W =
-19.7   25.1  -12.4  -27.6
  5.3   23.2   44.4   14.5
-25.5    1.7   23.0    8.9
 -5.7   33.3   -8.3  -30.6
-17.2   11.3   15.6  -13.9
 -7.2   -8.6    2.8  -22.1
 26.1  -10.6   14.4  -23.5
-40.4  -14.1   -9.3  -14.8
The second entry on the diagonal from the top-right corner is 44.4
The entry directly above the largest entry -> -12.4
What is the entry directly below -10.6?
A: -14.1
What is the largest entry in the last row?
A: -9.3
The smallest entry in the last row: -40.4
What is the 3rd largest entry?
A: 26.1
What is the 2nd entry in reading order?
A: 25.1
The first entry, reading row by row is -19.7
What is the entry directly below -19.7?
A: 5.3
What is the entry directly below -27.6?
A: 14.5
The smallest entry in the last column -> -30.6
What is the entry directly below -13.9?
A: -22.1
What is the entry directly above 1.7?
A: 23.2
The entry directly below 5.3 -> -25.5
What is the entry directly above -10.6?
A: -8.6
The third smallest entry: -27.6
What is the fifth-last entry, reading row by row?
A: -23.5
The last entry of the smallest entry's row is -14.8
The entry directly below the largest entry -> 23.0
What is the entry directly above 2.8?
A: 15.6

A =
[[208, 52, 104, 84, 126, 124, 99],
 [129, 117, 170, 147, 72, 84, 149],
 [163, 163, 166, 166, 93, 58, 163],
 [214, 86, 105, 131, 133, 151, 143],
 [220, 79, 108, 137, 131, 143, 138],
 [203, 53, 103, 88, 131, 119, 106],
 [179, 111, 147, 158, 98, 77, 120],
 [200, 52, 107, 88, 134, 128, 104],
 [221, 77, 96, 129, 128, 147, 136],
 [208, 43, 104, 84, 129, 121, 106]]
Indices start at 0.
The entry in the bottom-right corner: 106
The entry directly above 58: 84
What is the entry in row 0 and column 0?
Answer: 208
The top-right entry is 99
What is the entry in row 0 and column 1?
Answer: 52
The entry at row 1, column 0: 129
What is the entry just left of 43?
Answer: 208
The entry just right of the largest entry -> 77
The entry at row 2, column 2 -> 166
What is the entry directly above the largest entry?
Answer: 200
The entry in row 2 and column 1 -> 163
The entry at row 2, column 0 is 163
The bottom entry of the column that holds the smallest entry: 43
The entry directly below 137: 88
What is the entry directly below 151?
Answer: 143
The entry at row 0, column 2 -> 104
The entry directly above 79 is 86
The entry just right of 86: 105
The entry directly above 120 -> 106

M =
[[  3.3  26.7 -36.0   3.3  10.1  23.7]
 [ -8.7  14.0  22.3  -2.1  19.7   5.8]
 [ 11.5  26.9 -41.8 -28.2  24.1 -13.5]
 [  3.9  23.3 -28.8   2.6  11.5  18.5]
 [-12.4  26.9  26.1 -11.3  24.1   6.2]
 [-24.8 -12.2 -10.8   1.6 -42.6  21.8]
 [ -2.8  -8.6   0.4  14.6  -1.0  16.2]
 [ -2.3 -10.4 -31.4  17.2 -48.2   3.2]
 [ -4.1  -7.7 -17.8  17.2 -35.2   5.1]
 [-29.1 -12.3 -16.6   3.1 -52.5  23.7]
 [ 13.3   6.1  13.5  11.1   0.5 -15.9]
 [ 13.3   1.0  26.1  11.4  -2.8 -25.4]]
Rows and columns are numbered from 0.
Give the entry in row 2 and column 2.
-41.8
Give the entry in the bottom-left corner.
13.3
The entry just right of -36.0 -> 3.3
Give the entry directly below 1.6.
14.6
Give the entry directly above the smallest entry.
-35.2
Give the entry just right of the smallest entry.
23.7
Give the entry just left of -2.1.
22.3
Give the entry at row 1, column 1.
14.0
Give the entry directly below the smallest entry.
0.5
The entry at row 0, column 2 -> -36.0
Give the entry in the top-left corner.
3.3
Give the entry directly above -28.2.
-2.1
Give the entry in the top-right corner.
23.7
Give the bottom entry of the column that holds the smallest entry.
-2.8
The entry at row 0, column 1: 26.7
Give the entry directly below -2.3.
-4.1
Give the entry just left of the smallest entry.
3.1
The entry just right of -2.3 -> -10.4
Give the entry directly below -1.0.
-48.2
Give the entry in row 1 and column 0.
-8.7
The entry in row 2 and column 0: 11.5
Give the bottom-right entry.
-25.4
The entry directly above 3.1 is 17.2
The top entry of the column that holds the smallest entry is 10.1
The entry just right of 0.5: -15.9

a = [-51.9  22.4  28.7  43.4 -20.3   1.2   6.6 -17.9]
Read off the entry just right of the smallest entry.
22.4
The entry just left of 6.6 is 1.2
The entry just right of 43.4 -> -20.3

Read these off the array that follows.
1) Find the entry in the top-left corner.
2) Find the entry in the bottom-right corner.
3) Find the entry directly below -23.1.
4) Find the second largest entry.
5) Find the entry directly above 38.2.
6) Find the smallest entry in the first row.
7) Find the entry directly above 27.5.
8) Find the entry in the bottom-left corner.
[[ 14.4   9.9  32.7 -19.9  -7.9   9.8   6.8]
 [ 33.8  32.3   9.2 -18.0  -9.0  14.9  -4.6]
 [ 37.8  30.4   0.1 -14.5  26.7  -2.1 -17.9]
 [ 40.1  27.9   8.8 -14.3  33.6  -9.2 -20.3]
 [ 41.2  10.4  23.6 -20.1   1.6 -30.1 -13.9]
 [ 42.1  26.7   1.4 -13.6  36.8 -12.3 -20.8]
 [ 20.7  13.9 -33.1 -20.7  -9.8  10.9   3.0]
 [ 38.6  12.1  10.6 -16.6 -23.1 -23.2  -8.8]
 [ 39.0  13.6 -27.0 -22.8  29.4 -37.6 -22.0]
 [ 27.5  42.6 -10.4 -11.3  -4.5  25.1  -1.9]
 [ 26.6  23.3 -13.4 -19.3 -11.7  14.8  -0.3]
 [ 40.0  12.7  16.9 -17.6 -16.1 -24.0  -9.4]
 [ 38.2  12.2  -5.2 -21.9  26.2 -39.3 -20.7]]
1) 14.4
2) -20.7
3) 29.4
4) 42.1
5) 40.0
6) -19.9
7) 39.0
8) 38.2

((20, 49, 47, 84, 59, 40), (46, 82, 54, 73, 22, 67), (35, 35, 50, 41, 32, 30), (83, 52, 47, 31, 24, 58), (20, 84, 53, 17, 70, 44), (57, 25, 30, 35, 42, 67), (44, 47, 57, 68, 18, 70), (69, 55, 29, 21, 17, 71), (75, 56, 20, 23, 58, 22), (23, 64, 70, 31, 28, 79), (74, 35, 30, 29, 73, 72))
The entry just right of 56: 20
Read off the entry just right of 69.
55
The entry just right of 21 is 17
The entry just left of 68 is 57
The entry just left of 18 is 68
